Each row below holds a small network's activations on one input, seen along a few directions.
In each table, some parts of the input vary, and every possible input appears once, in random order.
Descriptions start from the smaller parts, as in this example, which fits no table here: one of 3 separate values, together with either a single point or one of 11 places around a ring or (one of 4 places along a line, together with one of 5 places around a ring).
Shared parts are said once, and a part with two or three values counts as separate values.
In the rows, zero is written as 128.

A family of inputs:
row 1: 84 72 82 100 84 92 116 157 88 129 204 102
row 2: 142 93 196 96 179 153 203 165 100 111 154 118
row 3: 124 152 168 228 136 155 166 148 150 130 47 160
row 4: 218 121 188 169 138 168 154 154 149 115 75 119
row 5: 160 90 66 168 48 106 74 141 139 140 117 111
row 6: 160 134 156 166 172 157 75 64 181 93 86 149
row 7: 148 112 59 155 94 52 93 139 144 144 95 58
row 8: 142 178 140 143 89 184 122 186 161 134 29 134
row 9: 228 114 201 153 152 162 123 99 147 139 74 119
row 10: 153 86 209 80 193 148 171 109 98 136 152 117
row 11: 175 135 42 167 83 138 98 135 140 151 134 122
row 12: 185 151 47 161 108 115 82 153 129 169 126 136
row 13: 190 166 150 157 68 15 137 54 167 114 161 179
row 14: 85 109 166 96 211 143 121 76 131 90 165 146
row 15: 74 94 76 88 128 40 132 157 95 134 183 51
row 16: 88 90 61 99 93 122 147 137 96 129 214 100
row 17: 138 157 191 214 144 158 97 57 122 122 61 140
row 18: 65 158 148 41 140 163 134 160 131 138 113 127
row 19: 65 150 150 69 129 168 170 196 110 130 109 131
row 20: 73 128 127 49 177 149 115 111 131 97 129 156
row 21: 142 184 138 115 100 179 86 151 182 143 34 131
row 22: 148 153 116 121 138 164 68 100 182 101 49 161
row 23: 62 130 201 143 181 145 143 67 72 119 140 138
row 24: 47 123 178 156 174 141 212 158 101 127 127 159
row 25: 109 132 63 93 145 101 125 168 80 160 214 128
row 26: 116 147 163 93 104 4 176 71 120 108 245 171
row 27: 99 116 58 99 120 125 140 151 90 141 221 113
row 28: 164 108 45 166 56 135 105 121 148 140 127 109
Describe the family of inputs behind these rows.
> one of 2 separate values, together with either a single point or one of 5 places along a line or one of 8 places around a ring
Changing only the choice among 2 separate values turns row 6 into row 14. The same change can be made to row 8. Which row results?
> row 19
Change only the choice among 2 separate values in row 23. List by row number the other rows that result.
> row 17

A family of inputs:
row 29: 35 153 86 49 115 117 127 179 114 126 143 134
row 30: 161 142 161 168 137 190 170 178 114 150 90 149
row 31: 157 141 172 92 247 88 142 112 117 131 148 131
row 32: 45 142 144 94 133 108 177 150 98 140 161 116
row 33: 129 144 117 162 77 52 163 117 110 138 160 139
row 34: 159 134 116 175 126 196 141 194 145 133 45 103
row 35: 149 165 195 140 142 182 148 120 123 133 131 187
row 36: 129 50 153 129 142 108 147 110 103 104 182 96
row 37: 179 110 22 133 85 96 75 128 141 146 186 114
row 38: 113 144 141 183 150 149 62 59 139 128 55 140
row 39: 197 157 181 115 100 124 79 93 177 112 53 107
row 40: 173 89 92 150 98 92 133 98 96 137 194 111
row 41: 96 151 136 183 166 170 97 64 152 90 99 173
row 42: 160 139 183 85 122 162 145 90 190 93 98 184
row 43: 135 166 48 145 65 56 106 146 155 148 153 141
row 44: 78 97 62 37 135 158 98 161 98 126 176 106
row 45: 87 87 120 82 154 149 148 132 83 139 195 88
row 46: 85 104 178 141 121 67 176 129 118 104 148 125
row 47: 164 117 125 168 116 169 99 172 159 152 14 90
Describe the family of inputs behind these rows.
> either a single point or one of 8 places around a ring or (one of 2 separate values, together with one of 5 places along a line)

A family of inputs:
row 48: 115 130 90 125 100 145 135 187 122 147 113 109
row 49: 147 155 209 153 170 192 126 106 158 112 40 157
row 50: 86 111 111 89 146 136 136 148 102 130 162 114
row 51: 99 103 118 103 141 136 155 164 94 137 163 105
row 52: 159 138 111 158 102 80 96 75 149 121 139 142
row 53: 96 111 155 95 152 88 170 112 96 119 202 134
row 54: 178 124 121 180 95 80 125 99 138 131 140 131
row 55: 154 132 86 134 104 127 85 123 149 133 112 121
row 56: 83 119 149 80 155 88 151 96 104 112 201 141
row 57: 96 143 80 104 107 145 106 164 134 137 111 122
row 58: 171 129 117 172 97 80 115 91 142 128 140 135
row 59: 173 119 96 155 97 127 114 147 137 142 113 109
row 60: 161 145 218 169 165 190 148 124 149 120 40 146
row 61: 166 123 92 147 99 127 104 138 141 139 113 113
row 62: 108 135 86 118 102 145 125 179 126 144 113 114
row 63: 165 134 114 165 99 80 105 83 146 125 139 139
row 64: 102 139 83 111 104 145 115 171 130 140 112 118
row 65: 154 150 213 161 167 191 137 115 153 116 40 152
row 66: 79 115 107 82 148 136 127 140 106 126 161 118
row 67: 140 160 205 145 172 192 116 98 162 109 40 162
row 68: 89 116 152 87 154 88 160 104 100 115 201 137
row 69: 103 107 158 102 150 88 180 121 91 122 202 130
row 70: 92 107 114 96 143 136 146 156 98 133 162 110
row 71: 160 128 89 140 102 128 95 130 145 136 112 117
Changing only one part turns row 64 into row 48. The same change can be made to row 68. Which row results?
> row 69
Describe the family of inputs behind these rows.
> one of 4 places along a line, together with either a single point or one of 5 places along a line
Change only the place on the line of 5 in row 55. List by row number the other rows that result.
> row 52, row 56, row 57, row 66
A walk changes only the place on the line of 4. It starts at row 60 and steps to row 65. List the rest of the walk in order.
> row 49, row 67
Which other rows agree with row 65 in the place on the line of 4? List them by row number.
> row 53, row 58, row 61, row 62, row 70

A family of inputs:
row 72: 108 107 143 86 143 136 167 158 106 124 163 114
row 73: 130 141 90 169 75 113 139 166 121 150 125 123
row 74: 162 140 149 137 116 78 157 121 134 132 148 142
row 75: 154 124 130 134 92 92 158 150 133 136 135 120
row 76: 146 141 108 141 67 103 135 145 140 135 130 130
row 77: 167 125 94 124 128 124 91 93 141 126 154 137
row 78: 159 109 75 121 104 138 92 122 140 130 141 115
row 79: 91 138 106 73 121 143 115 150 136 127 117 117
row 80: 71 118 112 105 139 157 153 178 92 140 145 122
row 81: 106 142 111 135 124 101 85 87 146 113 120 140
row 82: 126 135 86 103 99 124 86 140 153 126 107 118
row 83: 110 135 67 131 106 134 90 161 135 140 103 111
row 84: 92 107 124 114 150 145 171 179 87 138 158 107
row 85: 140 116 101 153 129 115 91 69 133 117 154 137
row 86: 154 157 127 144 91 90 134 116 141 132 142 153
row 87: 99 154 125 76 145 129 114 121 137 124 130 139
row 88: 161 149 172 188 146 218 124 157 154 137 12 130
row 89: 116 122 163 88 167 123 166 129 108 121 176 136
row 90: 75 138 87 102 128 153 120 171 117 141 113 110
row 91: 125 147 134 173 93 80 134 91 134 122 142 152
row 92: 133 130 155 166 118 68 157 97 127 122 148 142
row 93: 67 124 158 109 156 125 147 104 105 113 163 150
row 94: 95 134 151 80 155 134 148 129 112 123 162 151
row 95: 152 83 107 144 137 131 130 152 97 146 144 81
row 96: 159 153 213 191 163 184 119 83 162 108 26 160
row 97: 134 151 105 106 123 110 85 111 154 122 119 141
row 98: 71 145 132 105 146 120 114 97 129 114 131 139
row 99: 177 149 190 160 139 207 119 136 172 122 15 138
row 100: 138 124 111 163 100 101 162 171 114 150 131 113
row 101: 175 98 145 118 153 108 125 103 117 128 161 110
row 102: 86 118 131 77 131 147 148 157 111 125 149 129
row 103: 144 108 56 150 112 148 96 142 122 145 137 109
row 104: 186 163 207 162 163 193 119 108 171 117 26 161
row 105: 88 112 169 118 168 113 166 105 100 111 176 135
row 106: 147 89 151 147 154 99 125 79 109 119 161 109
row 107: 167 83 125 115 129 122 125 131 116 132 148 88
Changing only one part turns row 76 into row 73. The same change can be made to row 78. Which row results?
> row 103
Describe the family of inputs behind these rows.
> one of 4 places along a line, together with either a single point or one of 8 places around a ring
Change only the place on the ring of 8 in row 89. List by row number the other rows that result.
> row 74, row 77, row 86, row 87, row 94, row 97, row 101
Change only the place on the ring of 8 in row 81. List by row number the other rows that result.
> row 85, row 91, row 92, row 93, row 98, row 105, row 106
Change only the place on the line of 4 in row 99. List by row number the other rows that result.
> row 88, row 96, row 104
